A small network was shown many inputs. Here are its activations along a few directions, one row for each input.
In each table, some parts of the input vary, and every possible input appears once, in random order.
Descriptions start from the smaller parts, as in this example, which fits no table here: one of 6 places along a line, together with either a single point or one of 9 places around a ring or (one of 3 separate values, together with one of 5 places around a ring).
Shared parts are said once, and a part with two or three values counts as separate values.

Other details of the inputs shift rows strongly along three fixed directions, in all tables alike. That doesn't count.

Rows:
x1: [-0.03  0.46 -1.86 -1.54 -1.87  0.49  1.13 -0.44 -0.53  3.48  1.71]
x2: [-2.13 -4.20  0.13  0.43  1.71  2.57  0.41 -1.95 -1.60 -2.32 -0.31]
x3: [ 0.91  2.82 -2.21  1.06 -0.77  1.25 -1.81  4.54 -6.28 -0.75 -1.74]
x4: [-1.74 -1.90  0.95  2.58 -0.25  2.22 -1.53 -3.01 -1.94 -4.22 -0.71]
x5: [-0.33  6.14 -6.43  4.13 -1.92 -5.73 -0.14  7.73 -3.11 -1.29 -3.76]
x6: [-0.35 -0.82  1.15 -0.60 -0.12  3.05 -1.96 -1.13 -4.43 -0.51  0.45]
x7: [-0.53  0.43 -2.12  1.56 -1.52 -0.16  0.90 -5.66  1.61  1.89  1.05]
x8: [ 0.58 -1.55  3.33 -0.62  0.60 -1.59  1.97  0.40  5.32 -0.83  1.12]
x9: [ 3.54  3.38  0.62  1.77  0.50 -3.49  1.09  6.13  2.62 -1.44 -0.89]
x10: [-2.96 -1.36  1.40 -1.14 -0.24  2.67 -2.33 -0.37 -3.90 -0.92 -0.71]
x11: [ 1.47  1.57  2.76  0.71  0.86 -1.55  0.04  2.12  3.19 -1.25 -0.58]
x12: [-0.04 -0.90  4.08 -0.22  0.89 -1.64  1.19  1.77  4.99 -1.77  0.12]
x13: [ 1.38  1.19 -1.54  3.39  1.18 -2.06  1.37  1.98  1.57 -1.61 -1.61]
x14: [-0.81 -0.64  1.65 -0.23  0.23  2.94 -2.51 -0.69 -4.22 -1.36 -0.51]
x15: [-2.70  0.39 -3.17  0.19 -2.05 -1.08 -0.39 -4.47  1.63  1.47  0.89]
x16: [-1.32 -0.26  1.83 -0.22  0.31  3.09 -2.88 -0.84 -3.92 -1.34 -0.97]
x17: [-0.86 -1.08 -2.83 -2.38  1.92 -0.69  0.86 -2.96  0.81  2.16 -0.04]
x18: [ 2.73  2.34  0.14  0.65 -0.19 -1.59  0.76  3.07  1.39  0.19  0.07]
x19: [ 0.59  2.99 -1.55  0.84 -0.39  0.22 -2.76  4.65 -6.35 -1.16 -1.87]
x20: [-1.62 -3.58  0.47 -1.87  3.24  1.72 -0.25 -0.88 -2.34 -3.96 -1.84]
x21: [ 0.70  3.32 -3.89 -0.73 -2.11 -1.99  1.06  2.69 -0.68  4.05  0.72]
x22: [-1.48 -2.22  0.63 -0.94 -0.72  3.50 -0.69  0.42 -4.34 -0.81  0.55]
x23: [ 2.82 -0.52  3.14  0.59  0.63 -0.20  2.24  1.10  4.38 -1.19  1.15]
x24: [ 0.43  1.24 -0.10 -1.03 -0.68  0.24 -0.72 -2.49  0.45  2.94  1.28]
x25: [ 0.83  1.05 -0.37 -1.04 -0.74  0.36 -0.28 -2.47  0.36  2.82  1.30]
x26: [ 1.86  5.50 -1.99  1.54 -0.26 -3.35 -1.49  6.68 -2.37 -0.19 -2.18]
x27: [-0.45 -1.50 -1.34 -1.71  2.77  2.45 -1.31 -2.68 -4.07 -1.82 -1.69]
x28: [-0.27 -0.86  3.94 -0.27  0.92 -1.65  1.05  1.36  4.92 -1.47  0.25]
x29: [-0.19 -2.50  1.13  2.24  1.55 -1.67  3.02  0.18  4.93 -2.44 -0.26]
x30: [-0.78 -3.19  2.64  3.15  1.30  2.32  0.12 -1.61 -0.79 -5.27 -0.90]
x31: [-0.38  0.61 -1.88 -1.77 -1.75  0.11  0.37 -0.98 -0.45  3.71  1.65]
x32: [-0.31  0.25  1.28  0.68  0.43 -0.70 -1.08  6.08 -3.00 -3.64 -1.69]
x33: [-2.39  0.86 -3.82  0.84 -2.51 -1.23  0.04 -3.62  0.29  1.86  0.60]
x34: [-1.09  1.00 -2.13  1.23 -1.28 -0.46 -0.96 -4.74  1.66  0.40  0.50]
x35: [ 1.27  1.56 -1.78 -0.81 -1.42  1.03  0.28 -1.61 -0.54  3.65  1.62]
x36: [-1.20  0.20 -0.56 -1.93 -1.22 -0.20 -0.16 -2.00  0.47  3.38  1.54]
x37: [-0.22 -0.21 -1.20 -1.65 -1.58  0.67  1.38 -1.73  0.90  3.48  1.91]
x38: [-1.87 -0.35 -3.12  0.76 -1.58 -0.56  1.48 -3.97  0.83  2.50  1.00]
x39: [ 0.84 -2.63  3.92  0.49  0.93  3.43 -0.01  0.38 -1.20 -3.35  0.53]
x40: [-0.40 -5.89  2.44  0.41  0.32  1.55 -0.49 -0.15 -0.60 -3.44 -2.50]
x41: [ 0.29  1.57  0.74  0.16  0.02 -2.86  0.34  4.19  1.45 -0.55 -0.53]
x42: [ 2.50  0.95  1.72  0.64  0.41 -1.05  0.91  1.96  2.80 -0.68  0.44]
x43: [ 2.01  4.88 -3.39 -0.15 -1.47 -2.44 -0.46  2.30 -1.25  3.57  0.01]
x44: [ 0.59 -2.99 -0.62  0.42 -0.57  2.43 -2.07 -1.78 -3.84 -0.47 -2.54]
x45: [-2.95 -1.61  1.40 -1.54 -0.42  2.76 -2.14 -1.37 -3.29 -0.05  0.07]
x46: [ 0.32  0.81 -4.14  0.47  0.40  0.19  0.55 -3.36 -0.32  3.11  0.29]
x47: [ 1.19 -0.05  1.36 -0.28 -0.21 -1.64  1.86  2.72  3.03 -0.27  0.74]
x48: [-0.13  1.46 -0.13 -1.49 -0.87  0.54 -0.71 -4.09  1.24  4.16  1.56]
x49: [ 1.12  1.73 -1.67 -0.93 -1.29  0.67 -0.16 -1.90 -0.51  3.54  1.25]
x50: [ 1.32  0.15  4.41  0.65  1.47 -1.18  0.36  0.82  5.08 -1.96 -0.09]
x51: [ 1.95 -0.14 -0.23 -0.25  3.65 -2.01  1.33 -0.45  3.69 -1.03 -1.08]
x52: [ 0.11  0.35  1.76 -0.24  0.24 -2.27  0.82  2.11  3.30 -0.41 -0.03]
x53: [ 0.95 -1.65  3.06 -0.48  0.39 -1.09  2.38  0.65  5.34 -0.75  1.25]
x54: [-0.34 -0.01 -1.24 -2.00 -1.66  0.29  0.87 -1.99  0.44  3.93  2.24]
x55: [-1.35  0.65 -4.39  0.67  2.10 -0.31 -1.68  4.51 -5.98 -1.57 -3.02]
x56: [ 0.46 -0.09 -3.32 -0.68  1.92  0.33  0.17 -3.77  0.51  3.09  0.47]
x57: [-1.50 -2.93  2.93 -0.81  0.34  2.31 -0.84  0.65 -2.70 -2.58  0.33]
x58: [-0.52 -0.43 -0.47 -2.30 -1.44  0.02  0.86 -2.70  1.18  3.78  2.35]
x59: [ 1.93 -0.40  4.00  0.10  0.99 -1.04  1.21 -0.36  5.22 -0.81  1.07]
x60: [-1.45 -3.41  4.50 -0.52  0.87  2.06 -0.62  1.02 -1.07 -3.70  0.02]
Each input here is: one of 2 separate values, together with either a single point or one of 9 places along a line or (one of 4 places along a line, together with one of 5 places along a line).
The inputs of x37 and x3 match in every part but the choice among 2 separate values. If x20 is changed in the same way as x37 into x3, which row does it become? -> x27
Change only the place on the line of 5 in x24. List by row number the other rows that result. -> x19, x35, x42, x50
A walk changes only the place on the line of 5. It starts at x48 and steps to x26. List the rest of the walk in order. -> x6, x9, x39
Change only the choice among 2 separate values in x41. List by row number the other rows that result. -> x26
A walk changes only the place on the line of 9. It starts at x20 and steps to x17. List the rest of the walk in order. -> x55, x2, x29, x38, x5, x33, x15
Change only the place on the line of 4 in x21. List by row number the other rows that result. -> x1, x22, x37

Rows:
x61: [-1.24 -0.17 -0.18 -0.40 -1.07  1.11 -0.70 -4.52  0.00  1.84  1.28]
x62: [ 0.13 -4.43  6.61 -1.09  1.76  2.49  0.76 -2.41  3.87 -2.61  1.56]
x63: [ 0.88  2.94 -2.40  1.33 -1.46 -2.04  0.47  0.42  0.75  1.87 -0.13]
x64: [ 2.21  1.44 -1.46  0.73  1.10 -3.45  2.51  1.87  4.52  0.44 -0.49]
x65: [ 1.30 -0.95  1.42 -1.99 -0.53  0.23  1.49 -3.75  4.29  3.46  2.62]
x66: [-0.48 -1.70  2.09  1.82  0.14  1.86 -1.31  0.84 -2.57 -4.18 -1.20]
x67: [ 2.12  0.90 -0.49  0.89  1.46 -3.39  2.26  2.22  4.44 -0.58 -0.87]
x68: [-0.57 -1.98  4.08  0.76  0.86  0.65  0.02 -1.84  3.09 -3.28  0.50]
x69: [ 0.82 -0.05 -1.25 -1.86  0.38 -2.23  2.75 -5.78  7.57  5.22  2.36]
x70: [-0.56  1.32  0.19  0.28 -0.79 -2.44  0.27  6.95 -0.87 -1.53 -1.15]
x71: [-0.97 -2.76  2.86  0.95  0.17  2.63 -0.65 -2.41 -0.51 -2.54  0.23]
x72: [ 1.30  1.51 -0.16  0.29  1.75 -3.85  1.35  2.06  4.70 -0.77 -0.94]
x73: [-2.77 -2.29  1.75  1.21 -1.03  0.84 -0.45  1.71 -1.84 -3.62 -0.57]
x74: [ 0.90 -4.23  6.06 -0.65  1.50  2.06  1.51 -1.69  3.88 -2.56  1.51]
x75: [ 0.91  4.03 -4.86 -1.17 -2.24 -0.84 -0.26  0.56 -2.80  5.79  1.02]
x76: [ 0.94  0.60  0.71  2.44  0.00 -0.86  0.64  2.19  0.93 -2.37 -0.36]
x77: [ 1.59  2.51  0.41  0.71  0.40 -1.87 -0.61  6.01 -0.91 -1.58 -1.66]
x78: [ 0.39  3.20 -5.69 -0.03 -0.62 -1.71 -0.94  1.99 -3.76  2.50 -1.73]
x79: [-1.35  0.03  1.26 -0.52  0.51  2.74 -3.23  3.11 -6.78 -2.96 -1.49]
x80: [ 1.02  2.47 -1.70  1.72 -1.03 -1.59  0.45  1.44  0.57  0.35 -0.34]
x81: [-1.47 -1.19 -1.87 -0.81  0.47  2.52 -1.77 -1.52 -4.90 -0.07 -0.90]
x82: [-3.17 -1.69 -1.38  0.15  0.02  1.02 -1.41  3.67 -6.08 -3.09 -2.22]
x83: [-1.78 -2.06  1.61  0.91 -0.16  3.62 -2.21 -1.20 -4.56 -3.18 -0.67]
x84: [-1.11 -0.33 -4.19 -1.19 -0.60  2.33 -0.65 -3.42 -4.44  3.21  0.73]
x85: [-0.92  3.02 -4.42 -0.61 -2.67 -0.26 -1.06 -3.96 -1.39  5.56  1.00]
x86: [-2.71 -2.76 -1.74 -3.25 -0.29  3.93 -0.96 -9.17 -2.15  4.54  2.22]
x87: [ 1.36  4.12 -1.62 -0.48 -0.50 -2.89 -0.19  3.37  0.44  2.34 -0.32]
x88: [ 2.21  0.39  2.66  0.08  0.82 -1.87  1.46  2.46  4.52 -0.64  0.32]
x89: [ 0.16 -1.62  1.67 -1.13 -0.09  2.61 -0.02 -1.49 -1.00  0.45  1.22]
x90: [ 0.85 -0.26  0.05  0.90  1.73 -1.35  0.50  2.30  0.98 -2.01 -1.53]
The inputs of x81 and x83 match in every part but one. If x90 is changed in the same way as x81 into x83, which row does it become? -> x71
Describe the family of inputs behind these rows. -> one of 3 separate values, together with either a single point or one of 9 places along a line
A walk changes only the place on the line of 9. It starts at x79 and steps to x87. List the rest of the walk in order. -> x62, x77, x88, x65, x74, x89, x75

Rows:
x91: [-1.44 -5.44  2.74 -0.83  2.23  0.86  1.99 -2.28  3.08 -3.30  0.47]
x92: [-0.28  0.18  1.98  1.75  0.54 -1.79 -0.10 -0.22  3.47 -3.47 -0.83]
x93: [ 2.44  3.88  0.20 -0.60  1.06 -4.74 -0.42  7.59  1.92 -0.25 -2.32]
x94: [ 0.65  0.78 -0.08 -1.76 -1.16  1.69  0.71 -3.75  1.06  4.39  3.63]
x95: [ 0.99 -2.46  4.65  0.61 -0.12  1.97  1.60  0.38  2.62 -2.29  1.58]
x96: [ 0.77  2.98 -3.58  0.79 -1.59 -0.96 -0.36 -3.95  0.76  3.11  0.56]
x97: [-2.90 -0.88 -2.70  0.23  0.27  1.71 -1.95  1.21 -6.37 -1.78 -2.47]
x98: [-0.13  1.04  0.35 -0.47  0.23  3.23 -1.99  1.91 -6.55 -0.98  0.21]
x99: [-0.80 -4.85  6.11 -0.32 -1.77  1.53  1.21 -1.89  3.47 -1.81  1.72]
x100: [-0.66  1.55 -1.80 -1.09 -3.85 -1.07  0.22 -0.89  0.57  4.94  2.12]
x101: [-0.64 -3.25  6.38 -2.07  2.01  2.02  0.82 -2.08  3.37 -1.61  1.96]
x102: [ 0.47  1.72 -3.05  0.56 -1.32 -0.73  0.12 -5.29  1.37  3.90  1.35]
x103: [-0.29  0.41  0.67  2.27  1.02 -2.83  0.13  1.54  3.12 -2.54 -1.09]
x104: [ 2.12  1.12 -0.87 -2.88 -0.15  0.26 -0.23 -2.21  0.87  5.01  1.18]
x105: [ 0.06 -0.27  0.38  1.54 -2.76  2.25 -1.93  4.05 -6.97 -1.99 -1.53]
x106: [ 1.79 -1.05  3.08  1.42 -1.13 -0.19  1.22  2.27  2.45 -1.43  0.99]
x107: [-1.67  0.29 -1.63 -0.39 -1.27 -0.49 -0.39 -6.00  1.66  3.03  1.50]
x108: [ 0.19  0.62  2.57  0.68 -0.85 -1.54  1.16  4.24  2.67 -1.66  0.32]
x109: [-0.07 -3.57  6.15 -2.35  2.03  1.60  0.17 -1.38  3.14 -2.01  1.32]
x110: [ 0.46 -3.49  2.29  1.54  2.18  0.95  1.48 -1.30  3.04 -3.10 -0.48]
x111: [ 1.46 -0.60 -0.88  1.60  1.92 -1.56  1.81  2.97  2.04 -2.69 -1.43]
x112: [ 0.65 -3.55  5.71 -0.11  0.60  3.12  1.52 -2.05  3.37 -1.89  2.60]
x113: [-0.60  2.35 -1.06 -2.91 -1.27 -0.32  0.39 -2.75  1.14  5.24  3.02]
x114: [ 3.96  4.34  0.05  0.46  1.27 -3.89  0.39  7.25  1.47 -0.45 -1.57]
x115: [ 2.34  2.07  1.09 -1.18  1.10 -3.93 -0.23  5.68  2.90  0.29 -2.11]
x116: [ 1.47 -2.59  0.17  0.18  2.27 -1.12  2.96  0.43  2.93 -2.45 -0.05]
x117: [-2.53 -1.20 -2.41  0.28  0.84  1.32 -1.60  2.67 -5.71 -3.04 -2.43]
x118: [-4.14 -3.62 -1.06 -0.66  0.18  4.51 -2.41 -3.63 -6.16 -0.99 -0.81]
x119: [ 2.45  3.92 -2.14  4.00  0.89 -4.73  0.39  5.35  2.05 -2.00 -2.40]
x120: [-2.99 -0.73  0.84 -1.66 -0.91  4.41 -2.84 -0.51 -6.92 -0.25  1.16]
x121: [-1.87 -4.10  3.66  0.94  1.99  0.75  1.00 -2.45  2.76 -3.19 -0.48]
x122: [ 2.60  2.59 -3.51  2.04  1.49 -4.66  2.07  6.68  1.19 -1.92 -2.62]
x123: [ 0.01  0.91 -3.35  0.57 -0.35 -0.51  0.92 -3.63  0.44  3.77  0.14]
x124: [ 1.15 -0.30  0.43 -1.26  0.90  2.51 -3.12  3.29 -6.37 -0.87 -2.54]
x125: [-1.80  2.82 -1.97  2.03 -1.01  0.10 -3.65  2.71 -6.41 -3.86 -3.42]
x126: [-1.44 -2.13 -1.99  0.55  0.66  3.55 -1.30 -0.98 -6.02 -1.62 -1.65]
x127: [ 1.32  2.44 -1.24 -2.25 -0.44  0.40  0.56 -2.41  0.40  5.40  2.24]
x128: [-1.51  1.19 -3.30 -0.18 -1.00 -1.43  0.01 -3.82  1.43  3.90  0.66]
x129: [-2.86 -3.21 -1.95 -1.52  0.84  2.23 -0.69 -0.88 -5.56 -1.85 -0.73]
x130: [-0.63  3.11 -2.27 -1.54 -2.64 -1.04  0.34 -0.52  0.76  5.23  2.16]
x131: [ 0.79  3.03 -4.75  1.23 -0.84 -2.01  0.28 -1.57  0.56  3.83 -0.13]
x132: [ 1.12  3.92 -3.94  0.79 -2.09 -1.39 -0.27 -3.75  0.99  3.24  0.19]
Describe the family of inputs behind these rows. -> one of 2 separate values, together with either one of 10 places along a line or one of 11 places along a line
The inputs of x122 and x91 match in every part but the choice among 2 separate values. If x116 is changed in the same way as x122 into x91, which row does it become? -> x129
The inputs of x110 and x118 match in every part but the choice among 2 separate values. If x95 is changed in the same way as x110 into x118, which row does it become? -> x108
A walk changes only the place on the line of 10. It starts at x99 and steps to x100. List the rest of the walk in order. -> x108, x130, x120, x113, x101, x109, x93, x115
Change only the choice among 2 separate values in x94. List by row number the other rows that result. -> x120
